A small network was shown many inputs. Here are its activations along a few directions, one row for each input.
In each table, some parts of the input vary, and every possible input appears once, in random order.
Descriptions start from the smaller parts, as in this example, which fits no table here: one of 5 places around a ring, together with either a single point or one of 11 places along a line or (one of 2 separate values, together with one of 6 places along a line).
Shared parts are said once, and a part with two or three values counts as separate values.
(in the rows, 128 means zero)

Other details of the inputs shift rows strongly along three fixed directions, in all tables alike. That doesn't count.

A family of inputs:
x1: [118 110  98  95 118 162 160 154 150 121 226]
x2: [126 177 121 176 149 149 128 108 135 185  96]
x3: [146 111 124 100  98 113 110 142 113  91 142]
x4: [128 129 140 139 133 110 120 102 101  74  35]
x5: [207 168  80 152  74 155 169 140 125 134 123]
x6: [ 79 146 166 159 167 100 123 131 168 220 156]
x7: [ 79  71 178 111 160  97  93 125 107  96 119]
x8: [122  86 113  74 119 137 130 134 134  65 146]
x9: [167 181  60 150  96 191 171 113 144 154 110]
x10: [196 134  89 104  71 147 129 120  88  54  73]
x11: [162 149 153 158 124  79  97 104  93 114  45]
x12: [ 74  90 171 116 171  97  89 124 117 132 134]
x13: [ 84  70 173  91 166 100  83 117 106  94 119]
x14: [126 115  91 115  98 173 167 149 171 129 203]
x15: [171 133  76 122  85 187 181 124 109  60 113]
x16: [131 193 121 182 145 126 155 123 141 197  93]
x17: [115 132 145 126 124  93 111 161 145 178 197]
x18: [ 84 131 170 139 170  99 128 139 141 183 166]
x19: [ 80 132 145 129 164  98 115 140 160 180 178]
x20: [147  86 126  85  85 124 133 167 127  84 181]
x21: [ 78  69 178 108 158 109  95 128 135 101 143]
x22: [126 117 119 131 125 166 154 145 152 140 164]
x23: [121  77 133 104 121 148 140 140 113  79 135]
x24: [166 124  88 107  88 141 145 160 152 132 218]
x25: [122 182 120 173 141 133 131 102 142 186  90]
x26: [168 211 116 179 137 102 117 114 129 224 105]
x27: [128 122 143 130 148 135 102  91 104  94  46]
x28: [132 136 145 128 149 113 109  85  79  81  28]
Each input here is: one of 4 places along a line, together with either one of 2 separate values or one of 5 places around a ring.
Q: Changing only the place on the line of 4 turns x8 into x16. The same change can be made to x9. Which row results?
A: x6
Q: Change only the place on the ring of 5 in x21. List by row number the other rows that result.
A: x4, x7, x14, x15
Q: List by row number the other rows that have the place on the line of 4 in common with x12.
A: x1, x2, x3, x19, x24, x25

A family of inputs:
x29: [ 87 156 123 156 148 111 115 111 161 178 133]
x30: [102  99 163 134 151 144 125 139 133 147 188]
x31: [179 172  84 153  94 169 164 145 115 153 183]
x32: [ 89 166 133 143 163 103 103 118 159 189 127]
x33: [131 117 157 137 164 109 127 100 132 114  72]
x34: [108  57 163  98 137 134  96 140 112  82 125]
x35: [126  91 146  92 127 130 112 115 146 100 105]
x36: [131 107 117 115 102 108 113 147 163 134 199]
x37: [143 163  94 148 120 172 154 105  88  99  89]
x38: [136 133 156 110 135  87  85 119  85 134  89]
x39: [183 151 106 139  91 133 138 113 120  83 110]
x40: [189 127  93 105  98 129 153 129 123  71 124]
x41: [145 156 116 133 118 106 108 141 158 175 156]
x42: [113  83 141 109 156 143 146 151 134 141 193]
x43: [139 121 120  82 108 108 114 147 161 144 192]
x44: [115 152 123 119 143 133 117 105  93 130  72]
x45: [125 181  94 152 160 149 166 126 117 186 139]
x46: [ 89 142 157 114 164  83  88  90 128 132  65]
x47: [158  89  91 125  80 201 154 133 113  71 128]
x48: [109 101 181 152 122 108 156 149 124 105  81]
x49: [153  80 133  78 122 113 128 146  91  61 158]
x50: [130 159 116 134 155 118 145  96 124 112  74]
x51: [168 116 104 108  90 140 113 145  94  90 123]
x52: [116 111 166 121 152 122  98 112 102 137  70]
x53: [125 184  77 172 122 172 153 123 123 181 130]
x54: [164 111 122 117  60 119 177 171 116  63 128]
x55: [ 94 128 114 113 141 143 121 148 133 153 176]
x56: [114 179 109 169 111 137 200 158 145 168 132]
x57: [114 191 114 170 149 132 143 103 150 175 125]
x58: [100  63 145  90 116 102  94 166 134 122 237]
x59: [ 95 103 183 155 157  90  77  96 138 129  62]
x60: [ 96 106 169 138 155 117 116 126 168 154 175]
x61: [157 133 116 143 112 156 125 111 139 108  64]
Q: Changing only one part turns x61 into x41. The same change can be made to x52. Which row results?
A: x38
Q: What is each input in this table made of?
A: one of 3 separate values, together with either a single point or (one of 2 separate values, together with one of 5 places around a ring)
Q: List by row number the other rows that have the choice among 3 separate values in common with x37.
A: x29, x32, x44, x45, x46, x50, x53, x55, x56, x57
Q: A walk changes only the place on the ring of 5. It starts at x60 and steps to x59. List the rest of the walk in order.
A: x61, x35, x33
Q: Change only the choice among 3 separate values in x49. List by row number the other rows that result.
A: x42, x45

A family of inputs:
x62: [157  91 130  91 110 123 109 134  71  64 120]
x63: [117 176 159 154 157  78 125 144 154 221 164]
x64: [102 111 196 152 171  92  97 100 111 108  54]
x65: [120  90 160 112 131  91 114 143 146 127 181]
x66: [ 87 114 159 123 160 119 143 138 146 145 158]
x67: [111 102 151  91 147 101 100 103 128  74 103]
x68: [ 98 145 126 166 143 150 161 153 171 239 196]
x69: [127  91 110  84 116 127 119 112 119  44 101]
x70: [104 112 173 129 164  84  68  92 119 119  48]
x71: [ 65 107 178 134 175  85 108 132 129 137 128]
x72: [171 189  82 164  97 137 163 141 128 158 124]
x73: [184 168  67 128 109 183 132  96  81 101  64]
x74: [185 162  58 145  91 222 184 132  86 110 114]
x75: [140 199 102 172 123 138 122  95 128 178  66]
x76: [123  55 111  60 115 151 129 140 169  67 212]
x77: [149  90  90  82  60 157 153 178 151  85 226]
x78: [ 91 142 129 152 133 143 147 153 157 195 187]
x79: [174 161 123 164 104 122 128 117 109 135  58]
Q: What is each input in this table made of?
A: one of 3 separate values, together with either a single point or one of 5 places around a ring
Q: Changing only the choice among 3 separate values turns x79 into x68. The same change can be made to x77. Which row results?
A: x78
Q: Change only the choice among 3 separate values in x69. List by row number the other rows that result.
A: x71, x72
